Each row below holds a small network's activations on one input, seen along a few directions.
In each table, some parts of the input vary, and every possible input appears once, in random order.
Descriptions start from the smaller parts, as in this example, which fits no table here: one of 8 places around a ring, together with either a single point or one of 11 places along a line or (one of 3 separate values, together with one of 6 places along a line).
Shared parts are said once, and a part with two or three values counts as separate values.
(in the rows, 128 means zero)

Other details of the inputs shift rows strongly along two fixed directions, in all tables alike. That doesn't count.

Rows:
r1: [126 104 132 143 191 154 147  99 160 106 143 148 148 132 125]
r2: [124 148 115  99 107 114 109 178 131 149  90 133 145 100  99]
r3: [142  93 153 133 168 155 138  64 139 121 144 128 127 163 134]
r4: [ 71 124 139  96 156  59 121 150  99 161 108 151 106 140  28]
r5: [145 152 101 144  57 185 109 136 128 116 132 102 130 118 195]
r6: [146 141 131  93  84 134  96 166 100 132  88 130  93 102 133]
r7: [141 108 120 155 172 107 150  92 141 132 186 132 154 155 150]
r8: [140 131 134  95  73 123  98 173 124 140  96 116 115 128 120]
r9: [123 111 115 137 173 166 149 100 109 101 180 125 131 159 144]
r10: [112 141 118  98 135  71 138 156 115 154 121 135 149 113  94]
r11: [137  85 151 133 172 154 141  90 145 102 148 136 118 163 134]
r12: [129 154 117 136  74 107 123 177 151 114 109 131 146  88 150]
r13: [156 146 112 162  69 188 130 161 135 110 117  82 114 108 187]
r14: [139 161 114 147  66 164 129 135 124 130 112  97 116 120 168]
r15: [142  95 149 129 190 161 140  81 121  97 142 148  96 138 144]
r16: [ 73 132 142  91 155  54 119 128  90 182 102 144 115 142  20]
r17: [150 144 119 157  70 188 128 175 138  84 134 106 117 111 188]
r18: [122 158 125 116  94 116 105 156 139 142  83 128 147  95 108]
r19: [131 108 129 168 173 103 155  91 152 110 185 139 146 155 150]
r20: [ 96 137 159  68 158  63 120 120  60 161  87 142  88 128  54]
r21: [133  91 121 144 176 165 132  91 152 136 159 140 133 150 121]
r22: [134 163 119 133  66 109 118 154 145 133 101 121 155  87 149]
r23: [134 118 131 166 165 103 150  71 146 130 177 130 155 151 150]
Each input here is: either one of 5 places around a ring or (one of 3 separate values, together with one of 6 places along a line).
Q: Start at r17 and move only the place on the ring of 5, one step at a time. The first step leads to r9. Which rows follow, in order?
A: r5, r14, r13
Q: Which other rows does r10 become when the choice among 3 separate values takes its other values? List them by row number.
A: r12, r22

Rows:
r24: [ 92 144 135  70 124 102 118 176  68 150  87 127  91 126  58]
r25: [114 103 133 142 205 146 167  84 136 112 162 139 135 149 119]
r26: [126 172 125 106  56  87 105 187 112 152  74 113 128  94 116]
r27: [156 139 113 152  94 163 115 119 149 118 133 122 148 110 178]
r28: [152 124 132 122  85 185  97 143 139 118  95 123 105 115 147]
r29: [153 130 118 136  84 148 111 144 167 127 118 127 147 113 155]
r30: [ 89 118 144 123 184  83 156  93  96 142 149 129 121 159  81]
r31: [120  92 142 137 216 115 156  74 128 121 171 152 126 156 114]
r32: [134 111 131 125 153 108 139 115 131 124 146 139 135 136 132]
r33: [154 132 130 141  93 135 116 151 148 110 120 127 129 113 165]
r34: [ 89 129 124 112 174  90 148 134 103 142 138 137 124 136  74]
r35: [121 167 117 112  43  85 106 192 111 150 101 109 128 112 124]
r36: [152 148 120 153  63 147 116 159 148 116 122 102 132 118 179]
r37: [101 141 139 106 149  84 137 117 103 148 112 132 125 126  85]
r38: [120 121 126 132 163 130 148 128 131 120 143 123 136 134 120]
r39: [141 153 119 126  57 112  95 183 135 120 104 129 131  99 151]
r40: [165 120 132 165 105 177 124 115 170  84 138 132 135 111 196]
r41: [127  98 140 144 181 147 143  78 156 120 143 143 140 144 122]
r42: [111 121 126 134 164 109 144  98 115 137 164 127 133 159 116]
r43: [100 152 128  87 119  55 124 153  92 170 100 127 133 119  76]
r44: [157  88 134 163 186 181 149  64 177 109 164 136 147 149 159]
r45: [155 109 139 126 123 178 116 121 126 100 123 128  99 128 163]
r46: [ 79 146 122  90 149  61 132 164  86 157 120 137 129 130  53]
r47: [171 121 114 174  83 202 108 123 192 102 131 129 145 108 199]
r48: [ 93 129 131 122 159  78 144 118  94 152 144 129 118 152  82]
r49: [108 144 125 114 130  91 126 129 106 152 114 131 126 119  99]
r50: [140 113 132 132 135 175 131 101 112 114 140 114  98 151 148]
r51: [132 170 128  89  33 131  82 195  90 146  56 112  92  92 123]
r52: [167 120 105 168 109 201 136 126 176  95 155 118 155 115 205]
r53: [120  86 136 139 224 134 150  58 144 132 172 149 148 164 104]
Q: Describe the family of inputs behind these rows.
A: one of 5 separate values, together with either a single point or one of 5 places around a ring
Q: Changing only the choice among 5 separate values turns r25 into r40. The same change can be made to r52. Which row results?
A: r32
